Each row below holds a small network's activations on one input, seen along a few directions.
In each table, some parts of the input vary, and every possible input appears once, in random order.
Descriptions start from the smaller parts, as in this example, which fits no table here: one of 6 places along a line, together with either a single point or (one of 2 separate values, together with one of 5 places around a ring) or one of 11 places around a ring.
Shared parts are said once, and a part with two or three values counts as separate values.

Other details of the inputs shift rows strongly along three fixed directions, in all tables alike. That doesn't count.
These rows show it; all are for the same input, with only those details redrawn:
[-2.92 -0.74  5.51  1.26 -3.39  0.09  3.56  0.94 -2.93  6.70 -2.82 -2.60]
[-2.19 -0.01 -2.38  3.49  3.97  2.57 -1.62 -3.49  1.91  0.44  2.87  1.13]
[ 0.66  2.27 -3.47 -3.45 -0.18 -1.18 -5.65  0.78  0.65  0.44 -0.27  0.27]
[ 1.11  2.96 -1.10 -3.21 -0.62 -1.68 -2.58  1.40  1.63  1.52 -1.14  0.24]
[-2.16 -0.02 -2.35  3.48  3.97  2.55 -1.65 -3.46  1.96  0.46  2.85  1.11]
[ 0.43  3.28  2.31  0.04  0.90 -0.73  4.15  0.10  3.96  2.80 -0.68  0.85]
[-2.34 -1.06  1.90 -2.26 -4.82 -1.07 -2.88  2.12 -5.10  5.51 -3.20 -3.24]

Rows:
r1: [ 1.34  3.79 -4.48 -0.21  0.26 -4.81 -4.16  2.53 -2.64 -2.72  0.40 -0.60]
r2: [ 2.40  0.41 -0.76 -4.31 -0.22 -0.04 -1.85  0.26  1.16 -0.42 -4.06  1.95]
r3: [-1.10 -1.87 -1.13 -1.21 -2.02 -2.24 -4.59  4.49 -9.10  3.57 -0.61 -4.09]
r4: [ 3.76  0.54 -0.60 -3.63 -2.05  0.24 -1.84 -0.77  1.79 -1.77 -3.43 -0.11]
r5: [ 0.49 -6.54 -3.09  2.38  1.40  2.59  1.72 -1.18  0.72 -4.02  4.39  4.16]
r6: [ 0.61 -1.96  0.95 -0.76 -2.23  0.33  6.51  1.13  6.01 -0.37 -2.43  2.22]
r7: [ 2.57  0.07  5.68 -2.58  1.85  0.48  6.02  0.15  0.67 -3.65  0.92  1.61]
r8: [-0.58 -0.59 -5.20 -2.84 -3.30 -1.77 -4.50  2.93  3.29 -1.00  1.04 -0.04]
r9: [ 1.20  0.66  0.00  1.59 -0.07 -2.95  6.91  5.33  3.48  0.66  2.16 -0.44]
r10: [-0.05  1.55  4.51 -2.37  1.11  1.85  5.39 -1.16  3.90 -2.26 -2.30 -0.06]
r11: [-7.55 -3.10  2.39  3.32 -0.57  4.31 -1.93 -2.62 -4.69  1.02  2.03 -4.78]
r12: [ 4.47 -0.70  3.79 -1.17  1.92 -0.19  5.63  0.26  0.35 -0.40 -0.43  4.23]
r13: [ 1.99  3.34  2.72  0.72 -0.81 -0.57  4.14 -0.89  4.74  1.60 -0.15 -1.20]
r14: [ 1.16  1.38 -2.91 -2.18 -1.78 -1.11 -5.32 -1.02  0.04 -3.99 -4.47  2.02]
r15: [-6.75 -2.70  0.75  6.97 -2.06  1.36 -2.42 -3.83 -5.12  1.84 -0.34 -2.33]
r16: [-2.37  0.83 -1.59  3.11  5.91  1.71  0.35 -0.59 -0.84 -3.58  5.96 -2.19]
r17: [ 3.66  2.09 -4.08 -1.67  0.56 -2.89 -4.21  2.61 -1.63 -1.59  2.06 -2.73]
r18: [ 3.10 -4.02 -0.73  2.88  3.35  3.00  0.03 -4.38 -0.85 -3.85  3.67  2.32]
r19: [-2.19 -0.01 -2.38  3.49  3.97  2.57 -1.62 -3.49  1.91  0.44  2.87  1.13]
r20: [ 4.18  0.90  0.22 -2.13 -1.68 -2.50 -1.16  0.94 -2.34 -4.07 -2.10  3.79]
The inputs of r18 and r20 match in every part but one. If r4 is changed in the same way as r18 into r20, which row does it become? -> r14
What do these inputs look like to the network? -> one of 4 places along a line, together with one of 5 separate values
Which other rows does r3 become when the place on the line of 4 takes its other values? List them by row number. -> r2, r12, r19

Rows:
r21: [ 1.03 -2.34 -4.63 -1.21 -0.14 -0.78 -7.59 -0.87 -3.26 -2.95  0.65  1.93]
r22: [-0.03  0.91  1.13 -1.01  1.28  1.93  0.76 -1.86  1.26 -0.70 -0.37  2.00]
r23: [-1.53  0.34 -0.82 -0.11  0.51  0.24  1.11 -0.16  3.34 -0.49 -1.11  0.36]
r24: [ 0.99  0.86 -1.45  0.36  1.13 -0.67  1.55  0.62  1.23  1.07  2.34 -0.47]
r25: [-2.46 -4.73  2.20  1.02 -2.63  0.60  1.16  0.32 -3.27  0.29 -0.21 -0.55]
r26: [-0.03  1.36 -0.69  1.19  1.27 -0.34  0.34 -1.34  2.02  0.68 -2.04  1.26]
r27: [-3.57 -2.35  0.65  1.84 -1.94 -0.27  1.43  1.47 -3.71  1.67  0.70 -2.46]
r28: [-0.06  2.50 -0.29  2.03  0.81 -1.22  0.05  0.01  1.61  1.03  0.41  1.26]
r29: [-0.98  1.60  0.68 -0.71  2.48  1.06  0.32 -1.55  1.93  0.31 -0.96  0.27]
r30: [ 2.27 -0.83 -0.73  0.27  1.72  0.50  1.53  1.18  1.06 -0.28  1.36  0.21]
r31: [-1.01  2.70  1.01  0.19  2.05  0.16  0.02 -0.23  1.47  0.63  1.43  0.30]
r32: [ 0.08  2.65  0.54  1.44  0.45 -0.21  0.14 -0.77  2.36 -0.16  1.12 -0.96]
r33: [ 0.91 -0.19  1.68 -0.97  1.90  0.45  1.15 -1.13  0.34 -1.58  1.02  1.89]
r34: [ 3.12  1.56  1.41 -6.52 -4.72 -4.24  1.11  7.14 -1.06 -0.23 -3.83 -1.15]
r35: [-2.69 -2.03  1.55  2.26 -2.01  0.82 -0.46  0.50 -2.23  4.67  0.67 -2.56]
r36: [-1.51  1.50 -0.44  0.79  0.13 -0.57  0.71  1.13  2.86 -0.10  1.27  0.38]
r37: [-2.86 -1.80  2.42  2.22 -1.77  1.67  0.05 -2.03 -2.23  2.25 -2.33 -3.54]
r38: [-0.60 -0.35 -0.34 -0.40 -0.64  1.13  1.50 -0.53  2.66 -1.52 -0.45  2.05]
r39: [ 0.37 -1.25 -4.03 -2.50  2.14  0.70 -7.29  0.75 -4.00 -3.28  1.51 -0.26]
r40: [ 4.72  0.69  2.01 -7.49 -5.46 -4.13  0.16  4.85 -0.40  1.78 -3.32 -0.30]
r41: [-1.78 -3.92  1.69  1.09 -2.71  2.55  0.37 -1.15 -2.40  3.32 -1.07 -0.88]
r42: [ 1.97  0.28 -0.46  1.67  1.92 -0.59  1.53  0.68 -0.14 -1.21  0.03  1.53]
r43: [ 0.79  2.06 -0.41  1.13  1.00 -0.82  1.54 -0.56  0.76 -1.02  1.71 -1.32]
r44: [-1.92 -2.50  2.81  1.85 -2.92  2.49  0.43 -2.32 -2.88  1.18 -1.68 -1.76]
r45: [-0.12  0.00 -6.15 -0.30  0.56 -1.60 -7.21  0.21 -3.65 -1.63  1.68 -0.01]
r46: [-0.28  2.15  0.13 -0.16  2.55 -0.47  1.42 -0.02 -0.12 -0.24  2.01 -0.08]
r47: [ 0.26  0.27 -0.86 -0.22  1.05  0.74  0.43 -0.85  3.34  1.60 -0.59 -0.09]
r48: [ 1.91 -0.23  1.22  0.33  0.31  0.04  1.35 -1.71  1.20 -2.39  0.75  0.62]
r49: [ 0.88  0.62 -0.17  0.85  0.13  0.52  0.79 -1.70  1.34 -0.33 -1.39  2.97]
r50: [ 2.09  0.46  0.36  1.08  1.53  0.30  1.59 -0.05  0.55 -2.36  0.72 -0.65]
The inputs of r47 and r37 match in every part but one. If r40 is changed in the same way as r47 into r37, which row does it become? -> r48
What do these inputs look like to the network? -> one of 5 separate values, together with one of 6 places around a ring
A walk changes only the place on the ring of 6. It starts at r22 and steps to r29. List the rest of the walk in order. -> r31, r46, r39, r33
Which other rows does r27 become when the place on the ring of 6 takes its other values? List them by row number. -> r23, r25, r34, r36, r38
